Each row below is a small network's average activation on inputs in which a field has the value named, seen along a few directions.
Related values have similar rows: they may be neighbours, one step apart, or belong to one group.
In the rows, zero is written as 500.
Random noise pushes rows far along 3 fixed directions. That doesn't count. These rows show it; they differ only by the noise:
[405 536 417 454 448 389 486 492 382 652 537 417 548 542 414 395 669 378]
[612 392 352 483 460 438 481 537 377 611 304 544 468 437 512 454 488 562]
[212 372 248 314 557 65 246 444 580 642 486 602 592 553 342 343 425 578]
[485 688 512 471 370 658 637 426 353 652 606 235 577 621 498 482 751 273]
[551 546 373 358 414 649 537 338 538 603 411 354 584 626 605 578 402 550]


Field ZUD:
mebo: [750 391 390 393 508 626 500 453 630 196 268 610 527 417 704 697 180 885]
vok: [345 341 614 687 620 278 471 656 527 438 532 751 316 263 426 417 598 395]
rodo: [639 544 517 583 580 610 563 559 290 383 437 439 559 374 446 535 567 586]
kunu: [172 732 505 436 481 236 438 443 465 619 699 375 520 526 233 448 800 248]
zin: [527 397 657 530 540 521 506 529 658 420 502 555 544 405 537 535 308 592]
kap: [565 544 521 675 523 494 549 594 189 579 698 564 351 428 477 351 796 221]
big: [704 469 673 626 394 668 656 596 373 253 468 481 517 395 542 526 451 584]
lesi: [657 256 566 624 607 505 461 524 518 478 449 648 323 484 626 507 495 543]
riva: [550 501 295 397 502 479 349 589 553 604 414 617 454 501 478 469 342 597]
riri: [318 577 429 358 558 297 422 457 618 492 453 450 607 514 408 484 422 601]
soge: [235 775 520 238 477 701 504 207 816 483 603 241 813 723 496 732 343 592]
lefi: [360 401 598 534 573 535 404 461 748 453 665 443 447 634 483 470 420 476]
bibe: [498 437 392 498 514 285 439 559 330 576 369 595 476 414 448 456 651 412]
bakup: [320 680 555 418 492 523 524 310 617 612 881 357 613 814 553 472 528 267]
dif: [509 562 486 512 501 445 506 547 367 560 427 454 458 393 459 417 609 526]
suri: [636 385 498 664 481 438 515 554 516 497 513 683 328 531 516 436 505 478]
kud: [584 385 456 592 454 492 455 602 402 565 427 718 396 457 440 359 513 468]
pemad: [452 239 591 634 592 278 429 785 516 395 409 765 375 288 465 543 370 714]
vod: [506 691 814 660 502 602 656 670 405 332 645 392 536 454 433 456 787 243]
The values of ZUD form a ring.
List every value one step from kap, in the order listed.
Answer: bakup, kud
List every value one step from kunu, in the order listed.
Answer: bibe, dif
List every value one step from rodo, in the order listed.
Answer: mebo, soge
List every value one step from lefi, in the order listed.
Answer: vok, lesi
How many steps from neighbour to neighbour lead from riva to suri, at the fewest?
Answer: 4
